Each row below holds a small network's activations on one input, seen along a few directions.
Each table varies a few parts of the input and shows all the possible inputs, shuffled.
Descriptions start from the smaller parts, as in this example, which fits no table here: one of 3 separate values, together with either a single point or one of 9 places around a ring or (one of 5 places around a ring, together with one of 6 places along a line).
Shared parts are said once, and a part with two or three values counts as separate values.

Other details of the inputs shift rows strongly along two fixed directions, in all tables alike. That doesn't count.

Table:
x1: [ 17 -20 -26  -3 -31   7  -7 -13 -22  19 -15   8]
x2: [  4   3 -22  15 -24   6  -3 -28  -1  -5  -5  39]
x3: [  3  21 -26   8 -23  -5  11 -26 -12 -13   2  20]
x4: [ 11 -12 -19  -2  -1  22   7 -41 -30  17  10  -5]
x5: [  9  11 -15 -15  36 -14 -26  18  57  34  -4 -11]
x6: [-27 -20  74   1   2  11  32   8 -32 -37  16 -15]
x7: [ -9 -40  76  19  63  -4 -20  40  49 -13   3 -33]
x8: [ 15  21 -13 -26  40  -6 -19  19  36  31   7 -21]
x9: [  0 -35  63 -18  -7  14  10  29 -43 -23 -15 -11]
x10: [ -8  38 -21   2  24 -29 -11  27  51  17   1 -16]
x11: [ -3   9 -36  12 -34 -10   9  -1 -25   1 -13   5]
x12: [-31  11  66 -31 -14   7  24  26 -23 -33  -2  -9]
x13: [-15  -4  71 -18   0   2  16  13 -29 -52  10  -5]
x14: [ -5   7 -25  27 -20   6  26 -27 -10   0  12  10]
x15: [ -6  22 -21   7  27 -22 -23  26  63  27  -4   4]
x16: [ -1  -7 -31  20 -38   0  -6  -3 -15  11 -17  23]
x17: [ -4 -10 -24  35 -21  21  11 -31   0   5   1  25]
x18: [  2   4 -39 -14 -22  -4  13  -3 -37   0   1  -8]
x19: [ 24   4 -18 -18  -3  16  -5 -36 -29   2   4  10]
x20: [ 25  -5 -13   0  49 -17 -40   3  52  14   7  -9]
Each input here is: one of 4 separate values, together with one of 5 places around a ring.
- Changing only the choice among 4 separate values turns x14 into x10. The same change can be made to x4. Which row results? => x8
- Which other rows does x1 become when the place on the ring of 5 takes its other values? List them by row number. => x9, x11, x16, x18
- Which other rows does x6 become when the choice among 4 separate values takes its other values? List them by row number. => x12, x13, x18
- Which other rows does x2 become when the choice among 4 separate values takes its other values? List them by row number. => x15, x16, x17

Table:
x21: [  3   7  -8 -11  -4   4   4  -9  -8   3   3   0]
x22: [  4   1 -12 -11  -7   2   2  -4 -14   3   0  -4]
x23: [ -1   1 -12   6 -16  -1   2   0  -4   3  -6   8]
x24: [  6  -6  -8   0  -5   7  -3 -11  -7   7  -3   4]
x25: [ -6   7 -11  11 -12  -2   7  -7  -1  -2   0   7]
x26: [  5   4  -9 -13  -7   3   0  -6 -12   5  -2  -1]
x27: [  1   7 -10  -8  -4   3   6  -9 -10   2   6  -1]
x28: [-26 -15  76   4  -2   2  11  30  -3 -36 -12   4]
x29: [  7  10  -6   2  55 -24 -21  29  46  12  18 -33]
x30: [-16 -23  71   5   8   5  10  21 -10 -35  -2  -5]
x31: [ -2   6 -10   4 -13   1   2  -4   1   2  -7  12]
x32: [ -1   4 -11   4 -14   0   0  -1  -1   4  -7  11]
x33: [ 10   0  -4   7  52 -19 -28  23  53  14  13 -22]
x34: [ -6   6 -11   8 -12  -1   5  -6   1   0  -1  10]
x35: [  5   6  -8 -13  -5   3   2  -8 -10   4   0   0]
x36: [  6  -8 -10   2  -5   5   0  -8  -9   6  -2   2]
x37: [  6  -4  -7   0  -5   8   0 -13  -5   5  -2   5]
x38: [  3  -3  -8   4  -4   6   1 -14  -6   1   4   5]
- Changing only one part turns x31 into x35. The same change can be made to x28. Which row results? => x21
- What is each input in this table made of? => one of 3 separate values, together with one of 6 places along a line

Table:
x39: [  5   7 -10 -17  -9  -4   0   5 -10   8  -7  -6]
x40: [  1  13  -8 -21  -3  -2   3  -4  -8   4   0  -6]
x41: [ -4   0 -10  14 -12  -1  -1   1   6   5  -9  14]
x42: [  8   1 -10 -12  -6   1  -2   3 -10   8  -7  -4]
x43: [ 11  11  -2  -8  70 -28 -33  40  60  19  16 -38]
x44: [  9  -2  -5 -10   3   8  -2 -12  -7   7   4  -2]
x45: [ 10 -10  -4  -7   4  11  -5 -18  -5   7   5  -2]
x46: [-22 -12  68   6  -2   3  13  24  -4 -35  -7   5]
x47: [  6   5  -7 -14   1   6   1  -7  -9   6   3  -3]
x48: [  9  -2 -10 -11  -5   2  -3   2 -11   8  -6  -2]
x49: [-4 10 -9  5 -8 -2  3 -4  4 -3  0  9]
x50: [ 10  -5 -10 -10  -3   3  -5   0 -11   8  -5  -1]
x51: [ -4  14 -10  -2  -1  -3   8  -7  -8  -4  11  -6]
x52: [ -6  13 -10   3 -10  -4   5  -3   5  -4  -1   9]
x53: [-10  11 -12   5 -20  -8   4   7   7   3  -8  11]
x54: [  2  11  -7 -18  -1   2   2  -5  -9   5   1  -5]
x55: [ -2  11 -10   0   0   0   8  -8  -8  -4  12  -6]
x56: [  1   4  -9   4   3   2   8 -11  -7  -2  12  -4]
x57: [  3  -5  -8   6   5   5   7 -18  -6   0  12  -4]
x58: [ 11  -9  -9  -8  -3   4  -7  -2 -11   8  -4  -1]
x59: [ -7  15 -10   0 -11  -7   6  -2   5  -4  -1   9]
x60: [ 0  8 -9  2  1  1  8 -9 -8 -3 13 -5]
x61: [ -9   8 -12   7 -18  -5   2   6   7   3  -9  11]
x62: [-24 -25  75  14  -4   3   7  32  -2 -31 -16   8]
x63: [-17 -27  75  13   3   9   8  15  -3 -34  -9   3]
x64: [  4  -9  -8   7   6   7   6 -20  -4  -1  11  -5]
x65: [  2  -2  -5  14  -4   3   0 -14   4   1  -1  10]
x66: [  1   2  -6  11  -5   2   1 -10   4   0   0  10]
x67: [-13 -19  74 -14   5  13  11  20 -20 -29  -5  -5]
x68: [ -6  17 -11  -5  -3  -7   9  -6  -9  -4  10  -6]
x69: [ 0  5 -7 10 -6  1  2 -8  4 -1  0 11]
x70: [ 12 -14  -8  -6  -1   5  -8  -6 -10   8  -3  -1]
x71: [  4  -5   6  27  73 -36 -43  51  86  18   7 -27]
x72: [  3   0  -8   5   3   4   7 -14  -7  -1  13  -4]
x73: [ -1 -11  -8  20  -8   3  -6  -8   7   5 -10  12]
x74: [ -7   5 -12  10 -16  -3   1   4   7   3  -8  12]
x75: [ 13 -18  -8  -5  -1   6 -10  -9  -9   7  -3  -1]
x76: [  6   5 -10 -15  -7  -1  -1   4 -10   8  -7  -5]
x77: [ -6   3 -11  12 -14  -2   0   3   6   4  -8  13]
x78: [ 10  -6  -4  -8   4   9  -3 -15  -7   8   5  -1]
- Changing only one part turns x56 into x57. The same change can be made to x41. Which row results? => x71
- Changing only one part turns x43 into x45. The same change can be made to x55. Which row results? => x64
- What is each input in this table made of? => one of 5 places along a line, together with one of 8 places along a line
- Which other rows does x47 become when the place on the line of 5 takes its other values? List them by row number. => x46, x48, x60, x77
- Which other rows does x69 become when the place on the line of 8 takes its other values? List them by row number. => x46, x49, x52, x59, x63, x65, x66
